These are the activations of a small network on made-up records, seen along a few directions, one row for each record.
Here are examples, each followed by its value of one field, Pir.
Records without Pir are marked absent.
Other fields move the rows too, some of them a lot.
In the rows, zero is written as 500.
Random noise pushes rows far along 19 fixed directions. That doesn't count. These rows show it; they differ only by the noise:
[498 490 625 268 561 504 570 695 389 651 409 641 738 540 550 385 428 470
 513 528 556 435 494 563 337 728 574 420 295 329 705 428 514 429 467 401]
[685 221 806 559 475 348 656 512 636 451 427 314 457 519 554 619 577 420
 589 720 623 476 673 785 699 506 520 469 586 521 642 458 470 606 505 409]
[284 432 508 349 480 608 354 540 535 656 674 551 433 561 492 345 405 467
 498 582 457 358 866 538 352 355 400 408 417 470 280 475 504 667 702 440]
[589 276 581 555 515 401 609 560 431 510 428 528 485 416 334 541 459 591
 712 440 498 649 414 422 521 414 450 523 485 444 538 601 564 425 575 463]
[590 427 650 502 480 656 656 352 420 465 434 370 453 358 470 525 666 389
 626 329 557 640 388 400 547 510 495 812 366 585 525 682 429 667 324 505]
[552 348 615 447 575 363 551 435 451 502 668 583 591 418 404 628 684 462
 694 606 654 605 313 652 456 627 567 544 739 528 299 406 482 454 611 448]
[684 329 267 495 411 445 542 553 224 647 459 491 505 306 131 553 537 777
 488 264 449 445 430 354 639 215 381 688 322 397 695 564 590 354 504 501]
[301 363 583 554 398 398 475 440 501 533 561 431 563 374 352 433 460 503
 606 648 576 481 695 566 395 361 317 470 380 504 313 265 632 659 611 562]
[643 654 646 389 475 534 483 428 554 582 572 603 374 511 419 468 583 641
 608 597 536 649 495 784 624 513 693 352 479 490 602 326 509 566 428 609]
[603 586 719 399 635 415 375 408 538 595 706 665 500 451 623 582 620 309
 501 672 608 336 572 801 547 676 602 389 446 610 509 253 358 577 369 465]
[500 640 525 441 640 439 306 513 660 568 637 566 400 721 732 315 348 409
 444 558 591 449 663 668 403 468 496 278 729 551 385 562 397 715 690 484]
[406 474 605 413 597 565 557 571 444 459 296 467 554 355 511 558 439 499
 556 376 675 606 391 641 522 461 548 515 435 499 440 853 360 473 534 379]
[578 805 380 625 499 417 452 281 352 482 600 466 566 396 584 378 603 210
 404 270 674 443 658 257 341 626 307 542 508 618 421 378 565 646 423 536]
[555 540 592 388 587 279 523 549 596 555 573 705 478 542 661 367 528 490
 616 453 315 476 599 347 540 529 586 607 327 543 553 452 382 426 539 500]
[707 686 651 498 407 663 453 478 457 557 464 668 544 582 564 483 530 399
 636 425 621 780 507 487 348 540 594 524 528 594 548 342 510 466 222 794]
[727 632 423 447 554 575 412 438 234 652 522 638 569 401 490 527 508 404
 486 282 739 477 442 415 365 428 450 588 512 579 535 592 463 575 419 531]
[422 608 388 476 393 677 497 553 442 519 379 458 552 591 594 422 363 477
 400 519 522 431 644 375 332 439 467 525 488 538 474 518 529 526 470 602]
[587 379 485 485 526 702 549 522 511 556 487 395 440 616 302 590 367 546
 565 592 462 407 229 573 468 619 524 488 694 551 436 561 575 599 478 465]
[493 580 457 523 346 380 628 558 490 378 601 655 278 469 553 463 794 675
 556 501 353 478 743 419 544 318 557 317 498 532 558 336 494 318 497 514]
[440 404 677 547 264 449 602 570 661 404 585 461 401 455 389 552 813 500
 710 328 379 363 588 434 451 298 412 557 393 693 396 358 592 689 483 426]
[268 510 564 482 475 512 823 709 566 265 283 483 238 441 549 405 543 689
 601 491 351 415 619 534 551 448 545 191 420 553 460 696 388 318 458 341]

[585 694 245 479 462 654 771 317 257 495 420 391 360 327 322 406 568 584
 450 370 558 325 509 299 524 558 421 604 493 660 388 544 507 543 302 501]  t11
[449 481 454 583 555 449 327 346 732 482 641 412 487 633 561 466 468 468
 416 491 235 668 337 354 665 561 541 791 452 448 539 495 483 573 549 598]  t6
[445 478 475 634 499 518 461 493 600 451 478 435 465 481 393 564 412 438
 454 478 346 377 505 459 581 574 391 530 413 637 386 381 486 382 265 572]  t4
[449 636 529 457 401 463 462 503 630 408 560 542 541 480 621 604 740 467
 510 402 472 430 463 520 516 414 606 651 499 675 402 445 417 534 494 520]  t2
[379 620 562 432 423 692 530 508 651 470 471 608 439 627 537 544 395 538
 668 652 348 534 448 369 377 546 675 480 524 612 340 458 592 569 567 553]  t10
[543 304 390 548 554 653 512 429 267 538 340 447 422 379 550 640 307 509
 350 693 632 595 767 486 655 317 470 544 489 385 567 773 383 314 496 513]  t1
[626 551 360 300 353 546 631 699 185 555 498 849 558 526 856 585 762 624
 351 706 662 117 673 462 256 218 645 466 573 627 725 320 320 343 349 565]  t10
[500 391 489 428 532 506 532 610 422 483 684 679 464 698 605 297 718 627
 536 473 557 822 374 550 296 477 537 327 805 257 577 522 466 426 581 513]  t1
[359 479 546 503 505 643 604 331 617 401 469 348 428 554 682 564 467 491
 418 875 414 358 380 509 558 576 617 634 478 593 512 482 455 761 462 498]  t7
[443 471 413 572 535 453 572 600 473 472 439 548 440 573 489 428 309 654
 539 656 519 293 318 509 309 426 405 265 668 605 425 453 537 567 511 528]  t5
[435 438 495 501 516 533 564 435 611 408 533 384 312 573 557 539 496 603
 463 832 552 483 585 795 629 477 595 339 815 554 318 525 396 495 594 509]  t5
[560 774 459 451 590 377 645 402 561 401 184 412 527 457 699 468 346 588
 383 569 584 742 622 530 828 624 743 545 459 412 657 732 401 318 585 498]  t8
[ 90 584 296 304 552 412 623 578 444 420 440 550 697 409 612 437 536 733
 299 705 358 250 248 492 472 609 639 584 286 423 503 427 390 338 554 418]  t11
[595 187 503 539 727 438 502 406 442 587 634 516 404 561 495 485 287 468
 611 783 418 556 402 432 524 601 479 536 679 396 467 597 471 499 678 483]  absent
[617 347 367 472 571 517 538 661 314 556 400 510 562 548 572 507 407 542
 383 502 621 369 455 528 425 426 443 473 663 457 593 677 389 356 487 475]  t9
[628 516 553 534 366 578 517 538 648 448 458 414 536 595 449 783 573 353
 475 454 437 498 681 422 633 670 609 497 605 481 520 507 677 393 579 310]  t7
[577 400 714 525 487 403 317 479 405 624 605 659 573 250 313 618 643 534
 587 430 530 617 420 697 604 389 479 441  97 349 779 278 566 493 368 544]  t12
[549 619 530 374 487 712 475 512 592 532 605 600 332 660 507 481 562 569
 563 501 318 622 475 507 531 596 714 392 573 437 525 554 525 477 550 488]  t9
[520 437 359 466 476 544 565 485 483 510 496 484 456 614 500 553 372 659
 532 740 492 493 429 417 461 430 607 459 759 411 494 605 648 611 861 414]  t2
[655 643 471 548 544 381 426 483 608 503 547 671 286 518 468 441 493 645
 651 238 483 609 430 430 559 220 490 488 608 694 391 625 424 567 520 587]  t4
[361 536 378 502 522 518 588 292 454 451 635 300 465 407 461 285 698 449
 350 390 444 430 485 406 540 632 353 700 385 482 437 458 450 659 384 472]  t8
[571 720 594 534 720 273 498 341 627 453 432 537 547 544 795 290 363 337
 514 443 565 736 489 373 553 705 547 585 476 508 545 605 396 595 538 538]  t3
[383 572 378 373 522 534 433 609 414 588 628 549 573 400 150 449 639 712
 388 358 534 253 158 840 446 571 424 299 437 484 458 278 515 483 301 438]  t3
[337 539 657 106 416 551 841 760 556 547 338 626 710 594 513 397 522 597
 789 581 472 295 369 485 200 682 710 585 456 636 282 446 508 527 594 403]  absent
[618 644 647 518 571 453 499 387 721 500 476 456 375 560 452 405 379 483
 721 463 501 710 451 626 608 576 576 505 629 669 285 530 459 599 498 672]  t12
[646 571 333 524 382 567 431 511 508 507 332 326 688 556 579 712 480 426
 234 410 596 377 494 468 619 430 542 842 578 624 573 567 440 433 387 595]  t6

Here are new rows. What is Pir for each?
[434 509 449 454 407 554 416 636 538 459 533 392 593 569 537 500 710 502
 326 329 682 377 432 775 412 362 436 478 677 556 458 513 406 587 434 480]  t10
[533 597 667 468 550 377 381 463 658 438 506 510 583 538 779 604 587 367
 425 621 623 612 574 759 647 564 693 501 551 488 586 498 352 485 557 495]  absent
[641 386 485 575 455 533 497 545 461 510 305 449 531 464 516 814 358 492
 395 645 554 349 591 513 659 371 527 532 461 534 663 578 517 418 471 440]  t1
[681 452 542 417 631 420 443 456 389 774 497 641 637 539 424 358 144 434
 658 610 540 632 624 352 400 654 473 509 427 345 525 435 649 502 680 577]  t12
[420 381 459 606 519 377 658 412 447 415 388 240 488 269 267 511 479 524
 455 529 633 472 666 652 701 563 324 437 494 478 344 504 518 399 476 408]  t11
[667 450 546 588 493 528 329 435 452 587 436 518 495 322 257 712 418 583
 541 427 512 713 429 632 762 370 533 556 321 445 622 513 526 340 383 640]  t9
[419 638 709 507 495 370 363 440 646 511 519 621 541 432 629 496 440 344
 618 529 513 638 829 480 513 484 542 413 299 506 421 408 549 535 654 509]  t9
[492 288 691 375 449 617 623 664 379 594 331 733 585 443 525 489 455 554
 754 406 495 637 512 269 322 299 510 704 227 505 548 633 454 460 409 545]  t11
[516 589 144 447 460 455 293 649 482 632 477 413 727 526 294 647 363 532
 145 372 518  72 572 588 580 514 388 516 548 530 421 409 555 298 527 406]  t3
[247 691 693 562 491 441 396 493 735 339 416 383 575 388 620 653 498 294
 466 492 500 333 535 635 549 594 534 373 275 606 444 505 525 674 567 313]  absent
[591 500 429 515 382 475 284 676 586 550 573 606 582 676 414 672 502 597
 466 441 302 658 486 447 567 469 645 384 561 248 738 441 726 264 742 463]  absent
[369 531 661 335 606 529 540 526 524 572 376 519 652 468 508 431 314 492
 605 621 599 473 324 657 385 630 576 532 370 551 399 524 440 628 495 509]  absent
[548 547 445 366 477 489 558 546 368 560 512 717 458 492 502 452 569 794
 492 605 463 633 481 498 545 400 674 360 417 277 787 461 555 397 600 484]  t3
